A small network was trained on invented records. Each row is its activation on one of them, seen along a few directions.
Records have a field called KEPI. Each example row is followed by its value.
The word missing means that the record has no KEPI.
The largest differences between rows may come from other fields.
(in the rows, 500 means zero)
Random noise pushes rows far along 18 fixed directions. That doesn't count. These rows show it; they differ only by the noise:
[618 580 431 381 544 523 382 464 522 681 469 547 423 430 383 531 434 397
 375 371 501 310 586 557 362 242 508 503 499 548 574 341 590 636 531 293
 415]
[556 438 411 466 484 492 504 514 630 565 583 471 484 674 455 402 282 499
 535 431 700 545 494 442 637 335 539 543 422 591 391 544 514 463 458 446
 583]
[575 484 494 499 524 482 461 383 527 457 404 481 602 484 439 598 644 586
 582 506 451 465 585 410 526 440 548 508 480 448 378 594 499 475 582 576
 469]
[458 640 543 593 605 537 330 438 481 520 448 644 641 478 599 412 452 445
 477 415 537 311 578 441 596 442 612 560 642 598 507 629 296 541 405 538
 586]
[420 459 451 550 402 485 544 523 470 625 720 505 504 449 452 387 499 518
 489 574 452 470 548 465 518 717 322 502 458 495 552 280 382 422 513 476
 536]
[467 491 609 374 542 570 563 485 521 297 675 331 452 349 286 623 485 412
 525 606 494 709 444 635 337 455 632 638 640 590 490 530 460 625 455 635
 776]
[519 499 633 575 517 631 597 600 476 496 534 572 508 506 672 416 347 573
 453 604 551 562 626 458 587 594 341 471 503 549 515 499 448 488 456 327
 612]
[653 380 525 408 382 442 546 465 727 513 410 326 634 547 516 504 599 634
 507 612 517 536 536 569 484 554 491 415 302 450 401 707 625 463 542 444
 552]
[475 415 577 497 400 325 521 445 542 510 603 432 481 540 428 544 543 493
 629 568 588 530 473 549 587 648 437 592 508 491 533 371 426 409 492 589
 413]
[462 573 461 463 533 349 461 369 471 598 404 568 565 425 551 479 495 362
 547 348 332 327 556 454 574 294 429 567 558 702 690 380 448 482 516 393
 409]
[447 552 571 431 537 375 317 613 362 436 553 470 536 360 562 471 383 414
 595 294 446 418 416 542 315 314 337 392 685 585 687 593 471 643 351 459
 545]
[462 545 579 417 543 570 301 461 560 592 730 448 534 504 538 208 494 324
 536 303 695 229 580 495 543 629 429 580 614 516 419 460 376 628 345 392
 569]
[424 552 538 611 529 598 382 541 386 405 662 492 573 423 570 385 530 466
 489 480 395 383 562 456 435 675 354 362 604 498 451 622 388 558 439 551
 518]
[364 625 548 706 625 631 584 481 530 417 536 494 559 475 537 613 547 510
 484 623 595 395 560 426 506 557 674 781 623 420 508 401 419 398 467 482
 523]
[455 598 358 676 556 424 438 552 336 351 542 355 276 507 548 432 590 320
 469 355 447 411 482 605 416 667 446 507 669 675 571 525 485 462 399 567
 389]
[392 520 409 461 508 560 585 449 479 558 619 538 462 624 417 508 443 471
 402 608 559 396 498 479 581 606 608 555 496 465 310 425 434 537 688 633
 324]
[492 483 467 383 419 483 530 505 582 568 600 445 614 477 381 604 555 548
 471 614 471 566 443 642 315 473 497 551 421 410 598 481 619 486 539 489
 534]
[420 406 353 544 397 450 556 555 505 588 796 519 498 468 234 599 188 587
 499 640 516 598 446 406 472 345 509 459 464 548 477 327 368 442 560 609
 622]
[524 606 401 684 558 724 445 490 494 425 698 454 386 424 259 675 593 426
 320 641 440 492 573 608 259 541 616 553 545 420 454 392 556 490 514 558
 428]
[560 521 440 493 530 560 575 532 509 566 475 567 415 552 549 462 253 490
 361 553 544 528 582 524 588 383 529 469 495 688 437 510 458 533 557 422
 542]

[448 496 499 495 481 543 595 438 399 520 722 582 559 411 350 595 483 533
 533 609 431 640 575 498 454 498 416 648 552 573 642 329 448 431 518 504
 711] -> rer
[489 426 407 368 517 516 443 607 390 413 621 372 415 592 523 363 598 537
 704 310 635 653 412 487 471 596 410 503 579 411 291 621 552 522 459 650
 577] -> bafa
[509 475 439 524 476 505 496 560 498 515 555 507 478 500 430 470 380 523
 499 464 489 546 463 421 484 377 463 441 429 522 512 493 509 504 492 463
 577] -> masof
[726 514 517 453 372 365 338 499 563 745 329 719 385 486 520 385 492 428
 351 516 418 690 516 804 604 496 443 394 383 674 688 448 392 468 444 526
 485] -> bafa
[565 379 585 483 300 389 403 479 635 577 746 489 395 586 293 358 465 312
 559 465 512 738 407 662 606 588 308 501 352 604 724 304 493 400 310 495
 518] -> sedo
[462 566 373 620 606 621 620 415 510 300 460 351 367 680 595 431 636 283
 414 433 384 440 508 494 584 594 549 545 460 596 384 596 679 445 554 470
 249] -> zug
[335 466 654 436 419 284 544 569 461 400 570 435 593 471 501 675 373 479
 558 597 509 467 295 597 388 489 508 452 603 521 682 557 476 575 479 593
 441] -> sukeb
[343 534 633 578 449 501 506 587 500 503 453 633 560 454 506 483 503 447
 479 517 316 526 328 424 506 516 466 478 414 361 757 385 478 513 449 513
 365] -> rigol
[395 578 526 722 573 515 511 617 430 369 502 506 412 504 465 496 274 445
 511 372 617 484 415 343 513 439 627 596 637 650 725 509 407 487 240 442
 805] -> tiveb
[478 386 545 417 439 278 670 366 467 486 624 305 484 474 529 618 511 493
 702 507 570 383 627 489 535 610 274 620 615 690 602 291 535 389 527 322
 467] -> ser
[435 572 518 554 514 531 339 503 338 456 516 661 570 586 505 340 597 441
 488 391 419 470 434 465 545 699 459 388 517 465 511 702 408 566 461 697
 474] -> pudiv
[464 548 342 602 432 313 452 582 528 492 425 379 509 454 454 583 431 513
 396 529 491 405 363 625 318 461 707 449 533 601 662 645 486 462 407 585
 600] -> mizib
[595 515 407 611 593 614 458 418 416 476 463 624 568 600 412 574 451 653
 555 418 624 449 676 243 594 394 570 527 524 552 386 611 484 448 490 477
 656] -> ser
[611 341 423 268 401 443 609 526 380 590 516 464 431 615 267 516 433 756
 568 432 725 500 561 300 493 601 439 456 404 471 415 463 561 588 605 442
 774] -> sedo
[604 519 263 582 427 334 463 469 493 547 253 427 483 556 496 426 745 569
 461 368 457 403 507 527 478 679 581 487 408 571 589 631 541 373 446 547
 587] -> lapar
[559 549 413 461 562 409 529 559 427 536 330 492 447 473 578 581 466 608
 479 482 612 490 504 561 419 386 596 578 591 536 488 540 515 495 552 477
 556] -> pudiv
[561 438 408 400 439 414 560 557 471 516 434 423 426 477 498 562 528 586
 461 572 441 636 440 596 405 493 482 387 438 462 425 528 557 509 626 587
 440] -> zug
[513 448 466 423 505 468 556 449 391 432 442 452 551 403 381 702 623 666
 591 508 396 422 536 336 353 434 461 419 512 360 423 502 588 550 661 530
 467] -> missing
[637 431 596 457 454 497 292 494 552 634 645 607 411 567 392 417 342 436
 531 448 704 534 532 571 588 443 431 453 497 497 420 397 421 559 423 507
 454] -> pudiv
[545 482 687 602 516 586 512 416 510 453 577 544 388 470 450 557 468 427
 497 600 536 466 623 453 639 589 455 504 568 506 411 304 406 515 513 482
 354] -> fab
[603 530 445 541 511 489 462 523 470 414 416 440 364 674 538 528 634 457
 435 466 594 520 492 669 463 675 516 498 511 488 475 659 668 480 486 543
 326] -> rigol
[622 529 686 597 468 550 362 433 661 599 412 592 623 522 607 481 512 549
 409 642 650 331 647 567 613 646 602 457 481 421 420 596 391 493 436 446
 454] -> mizib
[577 488 297 477 544 533 558 627 467 515 345 324 492 367 846 251 517 608
 450 419 383 504 627 504 453 538 352 326 513 654 344 710 516 480 515 350
 701] -> kasaf
[466 442 549 317 390 490 457 452 679 592 600 456 516 577 258 471 376 431
 415 551 680 464 357 582 519 563 771 498 444 482 408 555 427 672 489 653
 630] -> tiveb
[548 445 607 557 465 530 446 323 590 506 603 463 568 541 491 563 437 474
 553 510 647 276 692 417 596 576 482 495 580 594 452 484 483 486 433 374
 491] -> nosig
[513 481 631 401 456 448 495 495 539 629 450 614 636 443 570 578 363 580
 482 621 523 478 516 560 516 400 492 432 491 466 524 509 429 571 569 480
 484] -> vuk
[420 456 616 510 478 340 565 541 519 475 534 434 480 312 522 593 256 496
 513 599 476 405 470 480 484 375 486 424 592 617 554 401 339 562 504 461
 530] -> missing
[411 565 540 474 587 588 474 487 591 357 496 425 568 394 317 627 420 402
 447 461 397 401 372 415 340 223 762 514 517 457 511 576 539 673 473 523
 579] -> lapar
[622 591 511 778 511 482 428 548 654 429 217 649 553 630 653 520 260 447
 362 516 431 637 454 552 641 221 643 400 383 747 735 799 547 380 296 419
 544] -> kasaf
[577 499 719 616 507 557 548 628 592 422 338 559 394 515 527 501 262 493
 330 606 557 537 451 484 576 469 592 390 399 562 596 582 446 598 398 388
 549] -> ser
[420 526 534 512 423 412 437 433 707 467 380 513 633 707 440 468 515 330
 450 415 473 411 271 512 584 431 734 533 336 498 678 696 598 507 397 569
 371] -> rer
[364 505 432 381 569 482 789 553 406 417 343 340 488 472 505 601 574 586
 535 427 457 370 425 294 371 467 561 637 471 415 584 426 685 569 619 329
 560] -> vuk
[539 427 551 457 493 461 624 630 610 551 369 347 423 357 642 515 324 598
 444 593 576 405 519 484 454 400 516 433 479 494 408 425 472 562 572 315
 538] -> masof
[473 441 618 530 465 421 533 585 505 467 524 387 347 273 325 625 485 557
 549 579 568 488 435 448 392 571 609 571 580 416 542 256 330 555 454 560
 662] -> bafa
[552 396 479 352 522 643 547 475 530 547 676 457 530 460 464 362 478 603
 607 482 603 642 626 408 555 509 425 547 492 483 272 455 455 522 523 456
 796] -> missing
[459 504 518 536 480 571 439 425 485 377 834 441 631 643 241 606 436 426
 566 408 576 350 507 388 349 474 398 550 487 496 666 570 710 526 364 354
 589] -> rigol
[542 542 509 557 558 609 395 418 623 499 702 460 487 495 410 480 656 400
 561 517 641 642 535 637 525 535 572 754 542 457 448 398 472 376 361 571
 576] -> nosig
[426 478 475 665 545 498 477 553 439 260 662 368 526 576 682 501 386 458
 663 451 507 584 489 491 520 465 375 410 667 601 402 707 535 396 382 551
 442] -> mizib
[483 446 580 670 513 499 412 453 484 398 630 444 450 334 392 445 434 415
 620 378 443 393 591 249 574 478 445 464 604 604 501 374 300 504 356 474
 644] -> rer
[480 463 446 444 533 438 623 730 465 562 347 494 415 459 629 311 335 626
 548 365 574 621 374 339 562 351 461 521 454 501 547 442 449 496 446 390
 735] -> fab
[516 517 397 366 533 372 395 566 384 484 497 536 387 594 479 546 389 434
 543 395 567 685 341 701 458 274 526 484 620 583 478 596 532 529 513 702
 375] -> fab
[532 466 533 464 520 494 357 488 568 506 636 430 487 539 529 337 380 387
 575 347 652 415 531 485 581 445 455 484 546 578 401 547 450 564 366 445
 555] -> vuk
[345 384 462 324 415 340 474 646 654 596 701 251 493 326 506 296 481 461
 558 533 525 507 264 606 426 531 510 462 457 342 328 378 335 558 539 672
 481] -> sukeb
[734 546 431 659 608 505 316 417 349 504 274 718 374 619 543 511 595 591
 557 360 608 571 677 390 716 459 532 484 558 517 318 575 402 406 506 626
 411] -> zug
[460 594 467 591 578 618 489 600 530 520 482 431 408 490 636 483 602 454
 457 479 585 445 489 591 396 561 537 630 572 364 500 376 587 448 434 397
 392] -> tiveb
[409 464 497 544 491 546 525 550 719 643 468 542 646 550 689 286 464 546
 524 548 504 441 447 326 743 429 490 488 278 279 263 454 400 402 604 477
 307] -> masof
[499 590 504 492 515 444 570 370 536 554 278 599 567 501 631 514 547 393
 403 523 295 434 559 561 620 418 519 548 471 695 670 485 506 439 578 403
 390] -> sedo
[438 518 444 443 455 445 514 419 416 574 480 602 563 456 487 476 636 455
 540 463 283 515 501 501 538 540 395 499 480 513 598 380 476 453 571 568
 398] -> lapar
[540 490 617 464 503 578 520 613 479 469 391 640 356 607 529 482 540 477
 446 555 530 787 361 620 574 557 534 497 424 357 493 506 548 522 516 623
 331] -> sukeb
[334 493 509 469 615 671 516 548 510 396 680 366 509 411 527 450 510 494
 614 479 552 498 453 347 471 470 545 580 620 294 208 448 431 560 534 583
 482] -> kasaf
[472 430 526 390 434 320 585 305 494 488 541 437 601 468 434 611 366 496
 503 598 479 301 576 461 596 530 538 437 566 770 472 582 374 569 609 549
 592] -> nosig

Which value of KEPI does each new row have?
[303 598 548 499 502 570 550 735 510 562 650 531 521 637 591 390 319 474
 345 544 747 420 301 615 374 633 545 607 482 366 667 497 569 566 378 391
 522] -> pudiv
[607 600 319 570 473 660 294 485 483 774 657 631 377 573 398 431 671 461
 309 480 646 369 627 695 393 753 505 530 488 337 426 318 535 459 506 487
 338] -> bafa
[487 564 455 651 527 421 409 504 565 580 672 425 454 274 527 550 572 431
 550 582 543 557 545 718 399 464 492 743 653 515 585 222 337 302 377 520
 538] -> vuk
[570 454 566 475 458 451 555 492 451 400 471 368 277 375 272 721 634 482
 492 545 457 549 496 576 323 584 517 519 529 481 602 327 584 559 506 500
 476] -> bafa
[439 478 441 779 448 449 432 657 289 444 692 623 487 671 516 638 261 719
 550 580 753 519 504 437 492 655 408 394 638 468 517 574 406 346 409 625
 496] -> sedo
[629 560 406 620 485 686 386 422 529 540 558 548 559 518 359 297 784 451
 419 356 337 492 639 436 465 682 387 500 305 507 633 530 611 431 334 355
 721] -> lapar
[414 527 619 294 510 487 584 469 472 539 372 566 579 560 636 428 584 529
 474 563 543 446 447 537 604 667 567 560 486 422 405 589 438 620 657 602
 434] -> masof
[505 397 671 467 401 233 473 472 769 551 313 350 536 394 584 434 468 440
 570 504 499 395 378 497 644 420 594 454 392 496 509 450 360 516 459 501
 399] -> zug
[434 581 447 571 585 609 553 486 408 418 439 675 530 738 579 423 385 421
 438 424 458 477 466 385 674 449 509 470 447 594 515 665 555 505 529 510
 375] -> ser
[550 468 388 474 527 364 417 441 328 497 573 421 340 210 342 717 470 533
 485 575 371 378 584 557 330 425 511 326 699 564 289 352 305 605 725 715
 342] -> ser
[495 432 359 752 438 321 563 552 624 417 507 288 537 549 622 511 351 549
 598 497 562 499 478 462 536 421 513 526 499 716 600 618 498 249 321 429
 676] -> vuk
[516 470 358 563 481 507 678 558 531 535 385 456 348 585 319 368 707 516
 525 369 451 650 405 294 557 547 480 714 199 396 670 260 668 343 468 360
 603] -> pudiv
[334 488 577 537 424 472 630 610 383 352 631 549 555 502 508 474 232 430
 453 570 311 607 362 489 478 530 350 354 500 700 778 602 471 562 424 508
 639] -> rigol
[530 403 387 256 487 640 600 408 439 552 792 373 454 495 363 396 601 528
 540 520 562 544 660 517 453 692 373 557 518 506 264 408 552 550 633 469
 684] -> missing
[417 463 595 577 522 635 459 514 520 332 641 533 591 719 522 437 483 495
 637 507 605 689 398 422 661 586 505 496 483 360 332 731 501 459 430 707
 448] -> kasaf
[479 487 628 662 465 506 462 480 632 484 495 645 597 689 462 577 529 543
 565 597 620 639 407 458 680 487 599 625 369 281 529 489 491 347 444 613
 337] -> rer
[588 593 366 608 543 433 404 492 570 582 408 410 384 596 646 278 664 383
 451 309 662 386 543 647 555 664 558 677 551 645 582 501 507 370 307 388
 560] -> fab
